A small network was shown many inputs. Here are its activations along a few directions, one row for each input.
Each table varies a few parts of the input and shows all the possible inputs, shuffled.
A made-up example of a description, with smaller parts first: one of 3 separate values, together with either a single point or one of 11 places along a line or (one of 4 places along a line, together with one of 8 places around a ring).
Shared parts are said once, and a part with two or three values counts as separate values.
In the rows, zero is written as 128.

A family of inputs:
r1: [173  97  89 121 149  52 131 204  95 103 127]
r2: [ 94 155 144 157 145 167 156  92 166 165 151]
r3: [ 91 100 138 110 143 161 144 100 127 170 155]
r4: [130  99 177 151 110 155 103 109 119 118 153]
r5: [184 100  99 123 154  58 126 205  98 102 118]
r6: [115 145 181 165 120 154 116 101 118 157 138]
r7: [123  94 140 131 147 164 130  93 160 112 182]
r8: [132 210 108  85  65 135 116 102 160 132  31]
r9: [194 104 112 124 158  63 125 208 101 100 108]
r10: [163  94  82 123 150  46 136 200  89 102 134]
r11: [104 210  96  77  62 165 116 114 121  96  59]
r12: [114 159 172 176 134 159 124  97 159 139 151]
r13: [147  93  74 119 149  40 142 194  80 100 142]
r14: [120  79 147 118 130 159 117 102 119 132 170]
r15: [104 196  96  93  70 140 105  95 137 144  18]
r16: [132 114 168 163 129 158 115 100 160  98 163]
r17: [ 95 140 152 145 133 161 149  95 124 183 136]
r18: [ 90 115 130 122 157 167 154  94 170 152 170]
- What do these inputs look like to the network? => either one of 3 separate values or one of 5 places along a line or (one of 2 separate values, together with one of 5 places around a ring)
- What sort of input is r17? => one of 2 separate values, together with one of 5 places around a ring

A family of inputs:
r19: [138 123 111 118 124 105 126 196  41 116 167]
r20: [135  64 117 166 158 102  96 154  88  68 162]
r21: [129 100 117 186 149  71 119 167  62 103 175]
r22: [159  37 110 134 173  95 100 141 126 106 139]
r23: [ 98 179 160 168 170 184 136 122 175 183 122]
r24: [ 89 133 162 108 121 205 157  79 116 165 127]
r25: [ 63 143 157 115 156 190 155 107 116 190 115]
r26: [ 73 203 122 128 137 165 117  90 141 181  57]
r27: [109 185 165 108  58 159  69  46 150 128  87]
r28: [143  84 113  98 135 137 103 181  67  78 153]
r29: [167  57 104  68 150 132 106 169 106 118 128]
r30: [ 52 125 151 176 163 169 139  99 146 190 133]
r31: [ 87 123  73  59 138 143 176 120 142 109 186]
r32: [143 164 172 165 108 200 129  81 182 138 153]
r33: [130 178  90 135  79  74 120 190  76  84  80]
r34: [105 128 171 107  96 206 150  65 116 144 145]
r35: [159  47 113 133 170  54 126 141 124 160 137]
r36: [151 115 108 101 128  71 147 184  59 171 152]
r37: [168  67 106  68 145  92 131 171 103 175 127]
r38: [ 93 108 165 174 101 184 134  57 151 145 164]
r39: [165 113  78  89 106 105 103 161 135  91  39]
r40: [127 159  87 117 157 130 173 131 209  90 182]
r41: [117 191 133 123  79 178 107  48 140 138  83]
r42: [ 77 114 156 174 127 183 141  72 149 166 147]
r43: [204 102 136 122 172  63 149 172 158 138 113]
r44: [ 92 187  43  76 109 117 152 112 167  93 100]
r45: [141 140  88 118  92 107  98 174  98  52  66]
r46: [141 168  87 119  83  44 142 180  94 136  65]
r47: [205  91 135 124 176 106 122 171 161  84 115]
r48: [183 149 142 154 157  41 163 186 113 133 138]
r49: [171 157 147 172 152  77 140 199  97  80 152]
r50: [101 195 125 123 103 178 116  62 141 158  67]
r51: [ 87 104 195 156  80 163  95  52 161 135 166]
r52: [141  93 115 167 155  35 141 154  81 155 160]
r53: [162 122  81  87 100  66 127 165 134 145  37]
r54: [ 97 124 202  90  75 186 111  62 128 134 148]
r55: [180 119 146 155 162 110 116 185 124  46 139]
r56: [ 77 101  72 126 154 115 162 100 172 105 201]
r57: [136 160 203 147  87 179  89  77 193 128 155]
r58: [126 169 163 165 134 199 136  96 180 160 135]
- Changing only one part turns r57 into r51. The same change can be made to r23. Which row results? => r30
- What do these inputs look like to the network? => one of 4 separate values, together with either a single point or one of 4 places along a line or one of 5 places around a ring
- Which other rows does r40 become when the choice among 4 separate values takes its other values? List them by row number. => r31, r44, r56
- Which other rows does r50 become when the place on the line of 4 takes its other values? List them by row number. => r26, r27, r41
- List by row number the other rows that have the choice among 4 separate values in common with r24. => r19, r25, r28, r29, r31, r34, r36, r37, r54

A family of inputs:
r59: [130 100 151 191 170 124 142 134 150 125 193]
r60: [ 66 146 157 116 127 219 125  49 164 179 131]
r61: [162  81 153 151 120  98  96 145  99 144 106]
r62: [ 58 135 158 113 140 221 120  46 161 183 135]
r63: [153 115 165 164 117  80 100 135  90 161 108]
r64: [177  50 131  88 124  95  94 144 111 116 131]
r65: [126 168  80 138 154  49 156 172 115 173  96]
r66: [144 202 166 163  95 112 103 138 143  99  87]
r67: [123 132 160 200 173 108 145 118 142 142 191]
r68: [135  96 101  68 128 118 134 176  77  91 164]
r69: [175 157 133 134 115 139 103 144 145  66  87]
r70: [ 87 175 158 126  90 204 144  53 167 167 116]
r71: [143  73 132 132 165 124 139 138 161  94 216]
r72: [154 105  47  57 162  62 160 181 137 124 110]
r73: [123 122 118 127 126 123 132 177  60 120 142]
r74: [119 154 128 141 124 107 134 164  51 136 143]
r75: [171  62 144 127 129 100 104 145  99 125 106]
r76: [147 117  57  95 166  67 169 183 126 135  88]
r77: [ 75 157 158 120 111 214 133  50 165 175 124]
r78: [138  82 144 170 174 128 150 136 150 105 191]
r79: [ 94 187 161 126  79 194 148  54 169 164 113]
r80: [184 148 115  99 113 136  93 142 152  57 113]
r81: [ 79 167 156 123 101 211 137  53 166 170 120]
r82: [ 64 112  56 111  60 104 100  71 122  64 128]
r83: [130 104 112 104 133 124 143 177  64 101 141]
r84: [160 174 148 154 103 133  96 146 147  83  86]
r85: [137 136  64 120 158  64 157 184 125 157  91]
- What do these inputs look like to the network? => either a single point or one of 6 places along a line or (one of 4 places along a line, together with one of 5 separate values)
- What sort of input is r82? => a single point
- Which other rows does r74 become when the place on the line of 4 takes its other values? List them by row number. => r68, r73, r83

A family of inputs:
r86: [112 241 183 152  56 198 107  31 181 165  53]
r87: [175 117  75 102 124  74 100 162 143  39 113]
r88: [108 164 126  98  77 107 109 129  83 196  11]
r89: [ 98  69 104 126 120  95 128 118  79 164 136]
r90: [225  96 159 181 165  55 124 205 135  83 143]
r91: [114 117 120  90  95 157 105 122  90  77 152]
r92: [195 102  81  75 131 103 110 172 154  46 101]
r93: [113 113 138 144  94 143 111 126  77  92 157]
r94: [ 83 136 151 123 106 199 118  37 198 118 164]
r95: [140 139 131 172 209 103 182 180 141 187 175]
r96: [ 81 131 166 178 109 190 122  43 184 130 165]
r97: [118  60  91  48 129 138 133 123 104 157 117]
r98: [134 102 128  62 102 186 115 134 103  84 140]
r99: [119  66 135 136 149  85 129 139  75 180 157]
r100: [ 95 126 197 188 146 186 120  64 179 143 181]
r101: [ 84 152  51  85 159 117 179 129 151 139 137]
r102: [103 149 101 148 186  92 183 164 137 170 169]
r103: [ 98  72  85  74 123 109 124 113  92 151 129]
r104: [186 213 107 130  79  81  78 168 134  93   8]
r105: [194 106 128 161 144  45 116 191 131  66 139]
r106: [102 248  90 111 112 114 167 130 137 176  18]
r107: [154  57 164 158 173  96 131 153  77 196 160]
r108: [125 219 153 118  42 158  87 132  78 128  42]
r109: [162  97 201 173 153 143 118 158  77 120 175]
r110: [130 107 171 152 127 132 114 145  73 105 174]
r111: [128 116 223 210 176 198 119  80 179 157 179]
r112: [174 113  95 154 119  60 109 168 132  53 120]
r113: [ 83 150  70 138 156 101 184 138 140 152 145]
r114: [103 121 158  95 114 228 128  49 212 126 152]
r115: [104 139  56  58 165 148 188 138 164 146 125]
- What do these inputs look like to the network? => one of 5 separate values, together with either a single point or one of 5 places along a line
- Which other rows does r93 become when the place on the line of 5 takes its other values? List them by row number. => r91, r98, r109, r110
- List by row number the other rows that have the choice among 5 separate values in common with r86. => r94, r96, r100, r111, r114
- List by row number the other rows that have the choice among 5 separate values in common with r87. => r90, r92, r104, r105, r112
- Which other rows does r97 become when the place on the line of 5 takes its other values? List them by row number. => r89, r99, r103, r107

A family of inputs:
r116: [180 155 139 120  98  88  90 170 129  91  99]
r117: [156  96 160 166 122 128  75 137 118  74 162]
r118: [118  76 134 140 174  98 163 152 103 144 183]
r119: [ 82  91  56  22 105 169 138  90 138 101 139]
r120: [175 157  86 128  96  66 137 172 114  95  73]
r121: [108 143 167 160 146 207 138  59 175 173 164]
r122: [135  67 154 158 156 116 135 131 118 137 197]
r123: [ 98 166 152 115  72 179 114  77 152 156  71]
r124: [ 46 175 152 152 144 187 166  64 185 190 160]
r125: [177 127 166 145 119 136 101 158 123  55 116]
r126: [131 106  57 114 165  66 154 202 105 147 101]
r127: [149  78 164 171 143 132 114 125 118 100 187]
r128: [140  91  98 106 177  89 163 181  94 162 161]
r129: [155 142  65 101 153  39 131 179 100 122  78]
r130: [ 91 225 121 108  65 170 115  88 114 151  52]
r131: [107 151 177 143 112 179 114  63 160 150 106]
- What do these inputs look like to the network? => either a single point or one of 5 places along a line or one of 10 places around a ring
- Start at r127 and move only the place on the ring of 10, one step at a time. The first step leads to r122. Which rows follow, in order? => r118, r128, r126, r129, r120, r116, r125, r117
